A small network was shown many inputs. Here are its activations along a few directions, one row for each input.
In each table, some parts of the input vary, and every possible input appears once, in random order.
A made-up example of a description, with smaller parts first: line(4) and (point or line(9) or (values(3) and ring(8))).
Shared parts are said once, and a part with two or three values counts as separate values.
In the rows, zero is written as 128.

Other details of the inputs vary at random and push rows far along two fixed directions, the same in every table; ignore that.

Table:
R1: [119 175 112  83 102 154 146 135 101  83  37]
R2: [108 149 170 135 127 121 123 190 185 105 189]
R3: [ 95 164  85  85 128 175 137 149  77  86  67]
R4: [112 145 155 129 106 120 116 180 187 108 201]
R5: [ 91 161 100 120  71 196 140 127  95  87  74]
R6: [104  88 151  82 116 126 190 187 193 153 182]
R7: [101 164  84  95 136 185 156 135  80  78  73]
R8: [146  87 162 202 154 108  94  62 117 205 152]
R9: [141 174  98 102  90 167 171 122 101  84  51]
R10: [155  58 117 171 167  85  82  75 100 193 159]
R11: [115 101  74 128 147 148  76  26  13 188  26]
R12: [154 142 147 102 109  85 129 177 193  98 178]
R13: [128  90 171 195 176 104  89  61 122 199 145]
R14: [177  71 141 170 141  62  92  62 125 192 129]
R15: [153 148 158 120 137  92 157 172 192  90 174]
R16: [149 133 123 128 142 121 151 186 165  98 210]
Description of these inputs: point or (values(3) and ring(5)).
Which other rows does R4 become when the values(3) part takes its other values? List them by row number. -> R11, R12
A walk changes only the ring(5) part. It starts at R12 and steps to R1. List the rest of the walk in order. -> R15, R9, R14

Table:
R17: [101 113 142 126 135 188 124  92  77 141  77]
R18: [135 174 107  76 131 166 140 148 111  64  85]
R19: [164 123 108 118 141  93 103 150 163 108 190]
R20: [111 141 152 133 150 101 114 176 143 138 191]
R21: [104 121 125 127  98 168 147 143 124 103 164]
R22: [143 107 135 137 170  86  70  47  72 168 101]
R23: [138 153 141 108 107 122 108 171 142 104 109]
R24: [112 119 119 121 103 188 151 142 121 104 139]
R25: [ 96 146 104  41  88 157 196 142 145 127  77]
R26: [172 119 132 138 103 114 124 156 155 125 150]
R27: [130 107 122  60  88 114 175 161 141 131  86]
R28: [133 121 161 157 152 115 103  38  92 203 101]
R29: [137 141 140 136  97 110 156 151 140  87 112]
R30: [ 92  52 125  90 131 136 143  91 107 191  95]
R31: [100 164 131 118 116 147 109  74  91 150  72]
R32: [ 82 138 108 116 107 194 155 150 128  73  88]
R33: [120  94 125 185 170 104 119  67  73 193 100]
R34: [115 144 150 145 123  88 130 133 188 123 177]
R35: [ 95  86 126 158 146 130  93  97 124 151 114]
R36: [125 138 159 139 155 110 137 173 139 139 192]
R37: [ 86 136 117 117 107 195 170 146 122  71  90]
R38: [157 117 140 123 175  82  79 120 140 138 157]
R39: [137 152 160 124 138 130 126 138 172 140 154]
R40: [118 133 112 139 124 115 123 160 128 138 185]
R41: [133 149 110 114 131 120 157 127 122  67 114]
R42: [115 100 129 137 122 133 102 160 167 128 202]
R43: [146 147 177 129 141 121 140 143 180 139 177]
R44: [117 142 134 127 157 120 106 177 140 142 161]
R45: [169 101 131 151 116  85  87 131 147 157 152]
R46: [ 90 103 152 150 128 109 120 149 169 110 189]
R47: [127  95 138 142 125 144 122 156 167 129 202]
R48: [149  53 112  89 166  77 127  54  94 203  85]
R49: [130 153 159 122 138 109 105 150 186 141 175]
R50: [145 135 134 124 117 146 110 104  86 140  44]
R51: [125 127 142 162 135 110 136  69 128 160 112]
R52: [ 92 134 157 117 120 164 139 150 125 102 150]
R53: [103 169  68 103 104 179 137 174 102 101 105]
R54: [139 172 116  78 130 167 155 144 104  63  87]
R55: [118 139 122 130 153 168 134 112  64 156  72]
R56: [115 184 103 103  76 179 170 126 119  95 108]
R57: [134 127 146 146 106  78 122 149 157 106 138]
R58: [ 85 120 124 120 132 176  89 100  83 142  75]
R59: [130 123 140 158 146  90 105 106 177 160 148]
R60: [137 143 120 109 146 136 122  78  64 117  74]
R61: [140 125 111 142 139 135 133 167 139 143 175]
R62: [157 118 136 152 132 116 116 103 163 174 170]
R63: [135 149 113 117  71 126 126 148 119  97 116]
R64: [ 94 115 171 130 132 121 104 156 155 122 197]
R65: [165 113 162 153 124  88 147 160 177 111 151]
R66: [117 126 123 151 157  97 121 179 168 131 174]
R67: [105 103 139 140 110 125 111 150 155 123 211]
R68: [153 141 127 126  80 126 148 152 127 100 134]
R69: [ 99 104 152 152 129 128 144 138 151 110 169]
R70: [122 166  99 110  95 156 126 134 147 119 125]
R71: [184  98 127 139 156  98 121 106 133 138 174]
R72: [107  97 146 140 149 164  97  91  96 162 101]
R73: [163 127 118 122 131 104 136 129 133 102 180]
R74: [136  94 112 175 152 120 110  67  60 207 122]
R75: [116 166 117 116  88 136 134 133 150 115 155]
R76: [114 127 103 150 149 156 150 105  77 144  64]
R77: [124 170  76  84  94 150 137 135  99  60 109]
R78: [169  98 139 150 174  82 130 105 147 125 151]
R79: [156 126  80 115 133 150 117  80  79 123  78]
R80: [112 178 115 112 102 174 181 131 141  85  78]
R81: [111 111 133 168 158  81 113 132 133 157 164]
R82: [156 119 145 148 120  98 132 155 169 112 128]
R83: [151 156 107 106  71 170 163 155 111  82  82]
R84: [130 162  88  96 126 154 156 141 124  52  77]
R85: [138 160 117 116  98 167 161 126 140 118 127]
R86: [141 153 159 116 102 123 141 158 127  99 120]
R87: [124 161 144 107  92 123 119 154 119  96 102]
R88: [149  87 113 173 161 131 113  72  68 210 114]
R89: [129 121 131 156 160 108 140 175 167 131 174]
R90: [173 107 181 148 140  93 114 130 141 155 140]
R91: [109  78 106  93 148 115 154 111  94 207  89]
R92: [134 141 122 128 103 110 124 164 156  92 101]
R93: [138  95 116 157 166  74  86  40  85 156  93]
R94: [124 123 127 143 167 144 108 111  83 178  96]
R95: [137 136 149 147 137 108 141 140 199 129 167]
R96: [129 131  84 121 148 123 106  83  92 109  55]
What do these inputs look like to the network? -> values(5) and (point or (values(3) and ring(5)))
Changing only the values(5) part turns R89 into R82. The same change can be made to R76. Which row results? -> R65
Changing only the values(5) part turns R43 into R17. The same change can be made to R80. Which row results? -> R37
Changing only the values(5) part turns R75 into R63. The same change can be made to R28. Which row results? -> R86
Which other rows does R18 become when the values(5) part takes its other values? List them by row number. -> R39, R50, R72, R94
Which other rows does R56 become when the values(3) part takes its other values? List them by row number. -> R28, R51
Which other rows does R73 become when the ring(5) part takes its other values? List them by row number. -> R19, R71, R77, R79
